A small network was shown many inputs. Here are its activations along a few directions, one row for each input.
In each table, some parts of the input vary, and every possible input appears once, in random order.
Descriptions start from the smaller parts, as in this example, which fits no table here: one of 4 places along a line, together with either a single point or (one of 2 separate values, together with one of 5 places around a ring) or one of 11 places around a ring.
Shared parts are said once, and a part with two or three values counts as separate values.
(in the rows, 128 means zero)

Other details of the inputs shift rows strongly along two fixed directions, in all tables alike. That doesn't count.

Table:
r1: [171 138 116  94 131 128 135 128  95 115 107]
r2: [145 195 141 106 102 112 126  80 133 120 125]
r3: [152  88  95 136 117 151 137 174  89 120 120]
r4: [115 192 106 146 141 156 109 111 154 132 103]
r5: [171 104 130  83 143 115 103 147  99 129 132]
r6: [117  74 121 135 153 124 121 158 100 125 121]
r7: [169  85 135 120 110 113 132 154 103 127 132]
r8: [141 199 199 100 115 108 111  57 166 134 142]
r9: [ 94 115  83 156 130 127 104 143 125 126 128]
r10: [150 141 195  97  71  68 126  84 132 159 160]
r11: [175  65  91  98 106 115 127 171  79 147 124]
r12: [120  76  96 140 146 145 127 171  95 115 119]
r13: [141 171 230 114 162 119 134  85 159 133 115]
r14: [ 93  78  63 141 135  99  86 175 107 132 137]
r15: [135 153  85 141 187 192 192 117 152 129 135]
r16: [151 106 185  95  72  40 107 122 108 165 180]
r17: [103 112 170  87 140  53  73 168 136 147 174]
r18: [ 91 183  84 178 115 203 149  96 162 104  98]
r19: [ 74 153  79 168 145 165 127 108 171 120  94]
r20: [104  63 105 128 164 120 118 167 110 129 115]
r21: [130  95  58 117 151  91 122 172 101 158 205]
r22: [111 107 102 105 174 147 114 191 126 125 110]
r23: [ 96 152 128 163 167 194 164  96 167 105  74]
r24: [133 120 169 124  81  81 114 129 114 139 171]
r25: [117 163 227 134  94  85 138  71 163 124 160]
r26: [166 145 243 107 106 103 165  70 151 142 131]
r27: [131 176 103 156  87 163 144 103 154 120 114]
r28: [118 130 126 153 139 185 157 119 132 106  99]
r29: [124 158 105 170 136 215 177 111 153  93  77]
r30: [100 101  70 151 120 125 101 162 106 122 138]
Each input here is: one of 2 separate values, together with either a single point or one of 4 places along a line or one of 10 places along a line.
The inputs of r16 and r26 match in every part but the choice among 2 separate values. If r8 is changed in the same way as r16 into r26, which row does it become? -> r5
Change only the choice among 2 separate values in r6. List by row number the other rows that result. -> r9
Change only the place on the line of 4 in r17. List by row number the other rows that result. -> r2, r4, r8

Table:
r31: [103 196 113 147 121 169 143  79 161 125  89]
r32: [123  85 119 132  95  87 118 143 109 151 158]
r33: [143 147 202 107 112 106 126  98 119 124 129]
r34: [122  94 125 132 106  88 104 148 103 127 156]
r35: [137 181 150 157 103 187 188  61 171 127  96]
r36: [127  68 113 108 138 122 122 173 103 122 116]
r37: [122 179 131 164 108 198 164 103 169 118 117]
r38: [154 122 148 116 106 101 144 111 119 138 137]
r39: [127 131 178 120 113  93  90 107 138 131 138]
r40: [148  92 156 122 153  96 124 140  99 136 142]
r41: [110 170 131 143 156 183 157 117 174 118 101]
r42: [123  92  64 131 147 171 134 172 110 113  90]
r43: [123 137 135 122 112  84 119 109 127 129 143]
r44: [157 141 202 108 112 107 113  93 137 128 125]
r45: [133 116  41 144 106 166 139 170 118 142 130]
r46: [116 102 134 150  98 118 121 136 118 129 148]
r47: [120 141  81 151 163 176 138 153 136 125 111]
r48: [148 105 181 130  95 114 139 119 115 130 147]
r49: [130 198  97 136 123 168 156 100 163 117 111]
r50: [142 113 141 116 109  97 116 153 113 132 168]
r51: [ 95 116 204 119 138  96 127 106 155 125 134]
r52: [156 101  83 108 113  99 121 154  84 128 133]
r53: [135 151 132 103 118 112 120 130 125 146 140]
r54: [107 141  87 139 153 186 145 152 151 117 100]
r55: [119 198 126 137 126 184 139 109 153 114 105]
r56: [116  94 149 136 152  84 108 139 111 139 150]
r57: [ 99 111 188 122 140  96 123 116 145 127 135]
r58: [109 198 135 162 113 164 166  57 183 122 101]
r59: [129 161  69 138 124 170 131 147 128 103 119]
r60: [121 100  86 130 114  98  95 163  91 112 144]
r61: [131 122 140 104 158 109 131 111 127 136 173]
r62: [108 117 187 132 146  93 122 114 142 132 139]
r63: [150 136 179 112 110  98 131 105 116 111 139]
r64: [ 97  98  56 150 151 158 117 171 119 118 101]
r65: [126 137 204 117 150 101 135 119 153 137 151]
r66: [139 151  70 127 120 168 139 128 112 128  87]
r67: [115  77  90 117 154  94 104 137  95 133 165]
r68: [131 120 125 114 113  91  92 123 128 149 132]
r69: [153 144  67 127 120 169 125 124 128 132  83]
r70: [147 121 146 103 117 102  88 150 122 138 150]
r71: [137 129  34 136 116 155 134 166 118 135 127]
r72: [135  73 111 115 144 119 121 173  99 126 120]
r73: [150 133 198 121 104 102 142  96 127 122 143]
r74: [131 159 112 135 162 182 167  69 147 112 110]
r75: [133 127 161 127 158 109 128 135 130 141 153]
r76: [135  63  15 138 153 163 116 212  76 121  98]
r77: [115 101 107 121 115  99  85 163  86 128 139]
r78: [117  83 121 104 143 112 114 184 117 133 143]
r79: [141 123 207 123 149 101 140 102 131 132 133]
r80: [147 164 172 102 117 107 116  98 160 151 139]
r81: [ 96 171 130 172 159 176 150  90 168 115  92]
The inputs of r51 and r78 match in every part but one. If r57 is changed in the same way as r51 into r78, which row does it become? -> r54
The inputs of r47 and r81 match in every part but one. If r75 is changed in the same way as r47 into r81, which row does it become? -> r56
Describe the family of inputs behind these rows. -> one of 3 separate values, together with either a single point or one of 6 places along a line or (one of 2 separate values, together with one of 5 places along a line)
Change only the choice among 2 separate values in r63. List by row number the other rows that result. -> r52
Start at r40 and move only the place on the line of 6, one step at a time. The first step leads to r79. Which rows follow, in order? -> r76, r72, r42, r36

Table:
r82: [129 121  70 131 155 123 121 157 112 139 143]
r83: [117  97 192 136 116  84 126 104 134 144 162]
r84: [123 143  99 142 151 179 143 120 114  99  88]
r85: [175 119 113 103  82 123 129 156 102 140 138]
r86: [105  82  79 147 118 125 135 150 118 135 124]
r87: [113  89  82 118 131 104  74 194 102 119 139]
r88: [135 122 122 123 134 159 158 139 146 135 101]
r89: [100 168 121 177 130 187 165  91 170  96 109]
r90: [125  96  71 111 149 109 106 180  84 136 168]
r91: [140 144 109 145 144 182 156 148 140 123  98]
r92: [126 121 172  97 140  68 133 102 143 157 162]
r93: [119 109 193 142 121  75 131 114 129 136 162]
r94: [ 85 204 100 162 139 211 137 108 172 101  78]
r95: [138 173 218 131 135 166 170  71 187 133 111]
r96: [172 133 181  96  87  77 119  90 102 131 138]
r97: [114 187  76 150 160 194 156 102 167 107 112]
r98: [139 129 201 118 141 114 132  73 138 129 117]
r99: [115  93  82 126 133 100  76 195  98 135 131]
r100: [138 114  92 139 151 144 126 141 100 114  95]
r101: [151 111 207 101 132  99 136 136 135 125 157]
r102: [141 122  95 143  69 117 125 131 103 131 145]
r103: [140 101 135 112 135 135 133 175 103 128 141]
r104: [ 97 141 108 131 127 139 115 131 154 132  97]
r105: [133 122 177 105 143  80 119 101 138 157 172]
r106: [157 183 166 107  96  95 136  73 144 144 162]
r107: [134 125 103 134 150 157 132 125 117  96  99]
r108: [132 127 196 110 137 103 145  75 142 130 107]
r109: [100 152  90 148 133 175 108 129 154 126  93]
r110: [109  70  86 141 121 112 113 183  80 124 158]
r111: [139 138 103 114  78 103  87 146 111 136 134]
Describe the family of inputs behind these rows. -> one of 5 separate values, together with either a single point or one of 5 places along a line
The inputs of r99 and r82 match in every part but the choice among 5 separate values. If r94 is changed in the same way as r99 into r82, which row does it become? -> r90
List by row number the other rows that have the choice among 5 separate values in common with r107. -> r84, r96, r98, r100, r108
Change only the choice among 5 separate values in r87. List by row number the other rows that result. -> r89, r97, r101, r107

Table:
r112: [154  99 127  78 109  98 103 156 101 127 144]
r113: [125 130  80 164 161 181 140 142 120 108  65]
r114: [ 87 168 124 161 133 152 122 100 151 115  85]
r115: [175  70 159 100 107  58 119 154  96 170 161]
r116: [122 135  53 141 104 128  93 145  98 128 104]
r117: [144 187 212 133 102 137 143  69 164 115 147]
r118: [105 119 179  93 121  71 109 145 131 138 147]
r119: [132  80 141  87 148 111 117 173  98 130 135]
r120: [163  97 144 107 105  94 107 163  81 140 177]
r121: [142 133 136 128  93 107 111 142 119 127 160]
r122: [117 211 139 153 168 173 142  91 183 124 137]
r123: [108  95 107 136 145 137 139 131 120 108 134]
r124: [167  99 128 116 122  87 111 144  81 135 122]
r125: [120 155  89 144  94 145 128 116 147 150 116]
r126: [125 126 184 136 152 113 176  96 140 122 135]
r127: [109 161 199 146 147 150 132  64 165 102  94]
r128: [126 120 106 120 175  97  83 138 110 139 140]
r129: [151  85 116 105 118  93 131 134  80 136 165]
r130: [115 167 103 144 169 163 133 101 178 151 122]
r131: [135 157  83 147 121 180 120 103 127 104  81]
r132: [138 152 111 143 109 177 142  94 159 131 105]
r133: [121  86 177 122 131 104 118 126 142 142 143]
r134: [171 105 129  85 120  96 130 163  97 138 131]
r135: [141 109 186  96 149  98 143 148 126 131 125]
r136: [126  85 133 126 151 117 103 146  91 124 117]
r137: [167 129 145 127 111 114 136 148 107 134 150]
r138: [104 146 197 144 125 128 144  83 188 137 121]
r139: [142 105 128 112 111  99 130 113 107 122 159]
r140: [133 121 184 139 142 126 159 111 158 148 116]
r141: [149 159 145 136 125 136 182  80 138 122 123]
r142: [130 180 172 141  99 144 150  61 188 138 116]
r143: [124 125  34 145 111 153 139 137 113 113 122]
r144: [128 175 126 146 111 148 123  83 146 111  92]
r145: [121 136 143 117  96  73 130 102 119 138 166]
r146: [ 92 115  51 158 124 161 121 163 137 143 103]
r147: [103 118 123 141 115 108 105 171 116 131 155]
r148: [121 116  66 157 145 196 134 178 109 113 115]
r149: [126 177 166  98  97 105 129 100 152 135 129]
r150: [135  44 171 103 133  72 107 161  99 163 165]
r151: [112 135  79 164 138 200 132 157 136  99 110]
r152: [106 123  63 164 129 174 121 179 127 108 119]
r153: [ 99 155 129 160 141 160 125 101 154 103  83]
r154: [143 145  63 144 129 185 125 120 105 115  80]
r155: [ 95 106  46 156 140 159 140 151 122 106 115]
r156: [113  99 122 104 134 111 110 171 123 120 126]
r157: [128 142  79 140  90 127 107 162 108 133 148]
r158: [113 122  84 121 148 181 129 158 135 103  92]
r159: [153 143 119  97 122 153 138 127 121 127 113]
r160: [142 127 133  90 103  98 112 141 124 129 136]
r161: [150 103  60 131 114 163 127 151 107 150 116]
r162: [111 168 135 131 176 125 147  79 161 131 153]
r163: [114 139 236 123 148 109 171  57 153 123 152]
r164: [ 97  79 127 119 123  58 113 153  99 137 171]
r165: [127 189 222  87 172  98 132  76 183 141 151]
r166: [143  88 147 132 138 105 128 184 100 131 152]
The inputs of r156 and r138 match in every part but one. If r134 is changed in the same way as r156 into r138, which row does it become? -> r115
Describe the family of inputs behind these rows. -> one of 5 separate values, together with either a single point or (one of 2 separate values, together with one of 5 places along a line)
Change only the choice among 2 separate values in r158. List by row number the other rows that result. -> r112
Change only the choice among 5 separate values in r136. List by row number the other rows that result. -> r119, r148, r150, r163
List by row number the other rows that have the choice among 5 separate values in common with r114. -> r113, r116, r124, r127, r128, r131, r136, r144, r153, r154
